These are the activations of a small neural network, seen along a few directions. Each row is one input.
In each table, some parts of the input vary, and every possible input appears once, in random order.
A made-up example of a description, with smaller parts first: one of 8 places around a ring, together with either a single point or (one of 2 separate values, together with one of 4 places along a line) or one of 11 places along a line.
Shared parts are said once, and a part with two or three values counts as separate values.

Other details of the inputs shift rows strongly along two fixed directions, in all tables alike. That doesn't count.

A family of inputs:
x1: [ 32 -14  11   6  -4 -36 -24 -40 -20  -5 -21  53   9]
x2: [ -6   9 -14 -17 -16   9  -7   0   4  10   7 -24  -2]
x3: [ 17 -25  -1  12  -1 -36 -12 -26 -13 -34 -26  29 -13]
x4: [ -2  16  -6 -18  -8  13  10  -1  -7   0   8 -23 -11]
x5: [ 14 -18  11 -10  -8 -39 -29 -25 -28 -16 -21  48   2]
x6: [-19 -27  28  67  53  19  26  41  37   9  15  19  33]
x7: [-19  -7  -6  -9   2  10   0  12   6   4   5 -14   0]
x8: [-17   2 -21 -18  -2  13  -4  16  -5  -2   7 -24  -7]
x9: [ -6  12   3 -22  -9  11   6   0   1   7  11 -25 -12]
x10: [-4 11 35 70 51 24 34 36 21 16 12 48 32]
x11: [ -7  14   6 -23  -3   8   1   6   6  13   9 -30  -9]
x12: [ -3  12 -22 -14 -16  14  -2   4   1   9   9 -25  -6]
x13: [  0  15 -26 -12 -21  14   6  10   1   3  -1 -25  -5]
x14: [-10   9 -11 -23 -14  13 -10   6  13  17  13 -30  -1]
x15: [ 30  -8  11  11  -5 -38   3 -37 -17 -30 -28  22 -10]
Each input here is: one of 3 separate values, together with either a single point or one of 4 places along a line.
The inputs of x11 and x14 match in every part but the choice among 3 separate values. If x15 is changed in the same way as x11 into x14, which row does it become?
Answer: x13
A walk changes only the place on the line of 4. It starts at x6 and steps to x7. List the rest of the walk in order.
Answer: x8, x3
Change only the choice among 3 separate values in x12. List by row number the other rows that result.
Answer: x4, x8

A family of inputs:
x16: [14 11 29 46 29 12 14 11  5 16  5 44 25]
x17: [ 15 -12   8  57  18  -5  32   3  16 -19 -11  11  -1]
x18: [ -5 -26  28  56  34  -6  16   2  24   0   6  18  12]
x19: [-35  43 -32 -58 -16  64  -2  56   1  33  24 -45   2]
x20: [  6 -13   0 -42 -24 -42 -27 -48 -13 -13 -11 -13 -24]
x21: [-43  30 -32 -50 -12  70   1  67   9  37  27 -51   6]
x22: [  0 -10  27  44  29   3   4  13  15  11   6  40  29]
x23: [ 21  21  -4 -49 -32 -23 -25 -34 -41  -5 -14  20 -14]
x24: [ 24  -8  -6 -41 -35 -49 -15 -56 -20 -33 -24 -24 -34]
x25: [ 13 -22  -5 -22 -21 -43 -16 -48 -14 -31 -17 -19 -22]
x26: [-30  55 -27 -52 -11  74   9  57   7  44  32 -48   8]
x27: [ 13  13  -8 -38 -20 -21 -22 -22 -33  -7 -14  25  -7]
x28: [ -6 -23  24  52  33   0  18   7  26   3   9  12  12]
x29: [ -5 -21  21  38  25   0  -1  14  17  11   5  33  27]
x30: [ 14 -22 -22 -19 -25 -40 -21 -42 -19 -33 -18 -16 -25]
x31: [  3 -17  -2  77  27   6  33  19  21 -14  -6  13   6]
What is each input in this table made of?
Answer: either one of 3 separate values or one of 5 places around a ring or (one of 2 separate values, together with one of 4 places along a line)
A walk changes only the place on the ring of 5. It starts at x24 and steps to x17. List the rest of the walk in order.
Answer: x31, x30, x25

A family of inputs:
x32: [-10 -38  30  12  29 -36 -17 -22 -15  -6  -5  45  16]
x33: [ 33  -5  34  41   7 -44  -3 -51  -8  -2  -6  52  -2]
x34: [ 32 -17   7  66  18 -41  22 -46   9 -19 -23  15   2]
x35: [  7  17 -23 -29 -29   2  -8 -11 -40 -33  -8 -41 -30]
x36: [ 29  -8  43  30  20 -37 -19 -41   4   2   4  55  13]
x37: [ 16  23 -32 -47 -32  -1  15  -8 -12 -38 -13 -53 -27]
x38: [ 19 -50  43  40  23 -38 -24 -32  12   1   3  36  26]
x39: [  5  29   5 -58 -14  -3 -13  -9 -10   5 -12  -3 -22]
x40: [-11  16 -18 -66  -4   6 -24 -12 -23   6   4  -4 -21]
x41: [-25  25  23  -6  21  40  -1  37  26  40  46 -12  34]
x42: [-53 -19   9  21  37  42  16  56  17  32  32 -18  33]
x43: [-22 -20  -7  68  28  57  27  51  70  34  31 -35  20]
x44: [-11  12  -1  46  29  44  33  40 -11   8  12   0  -3]
x45: [-12  -7 -21  56  22  35  35  27  50  18  20 -41  11]
x46: [  2   2 -35 -42 -37 -17  -1 -17   7 -27 -14 -47 -30]
x47: [ 50 -21  38  43   5 -53  23 -41 -27 -40 -33  63 -12]
x48: [ 13 -51  16  63  18 -35  12 -12  33 -35 -24  34  -3]
x49: [-41 -12   9  31  29  54  27  72  54  26  10 -26  19]
x50: [ 33  55 -41 -61 -48   5 -24  25 -39  13 -25  25   6]
x51: [ -3   8   6 -68 -24  -6 -43 -21  -4  20  19 -27   6]
x52: [-14  30   6 -82 -20   0 -22  -5  -9   8  -6 -11 -11]
x53: [-15  -6 -43 -32 -30 -16 -12  -9 -14 -24  -2 -49 -31]
x54: [-20 -23 -40 -34 -36 -18 -22  -8  -3 -15   4 -40 -31]
x55: [ 40 -15  33  64  11 -53  11 -59 -19 -12 -17  56  -4]
x56: [-38  -4  27  25  27  48  27  65  38  28  14 -15  29]
x57: [ 35   0 -25   7  -8   1 -35  -9 -41 -10 -30  89  28]
x58: [-15  10  11 -69 -22  -7 -26  -7  -9   5 -10 -14  -7]
x59: [-25 -22  10  47  32  55  13  57  59  41  37 -29  35]
x60: [ 17 -14  14  32  24 -25   1 -27 -24 -15 -12  53 -12]
x61: [ 0 35 11 20 14 36 35 43  8 19  7  2 -9]
x62: [-27 -27 -23 -58 -26 -17 -31  -5 -10  -1   1 -33 -16]
x63: [  8  58 -41 -53 -55   8 -29 -10 -26  21   3  32  10]
x64: [ 36 -19  27  75  17 -42  25 -54  -3 -26 -22  41   4]
x65: [-51  12   6  -9  38  50  17  57  13  34  36  -2  28]
x66: [ -3  18 -36 -20 -22   3  -5  -1 -25 -28  -9 -53 -26]
x67: [ 20  28 -18 -52 -39   2  19 -12 -24 -32 -12 -43 -27]
What is each input in this table made of?
Answer: one of 3 separate values, together with either a single point or one of 11 places around a ring
The inputs of x52 and x41 match in every part but the choice among 3 separate values. If x37 is changed in the same way as x52 into x41, which row does it become?
Answer: x34
List by row number the other rows that have the choice among 3 separate values in common with x42.
Answer: x32, x35, x40, x44, x53, x54, x57, x60, x62, x65, x66
Change only the choice among 3 separate values in x47. List by row number the other rows that result.
Answer: x44, x55
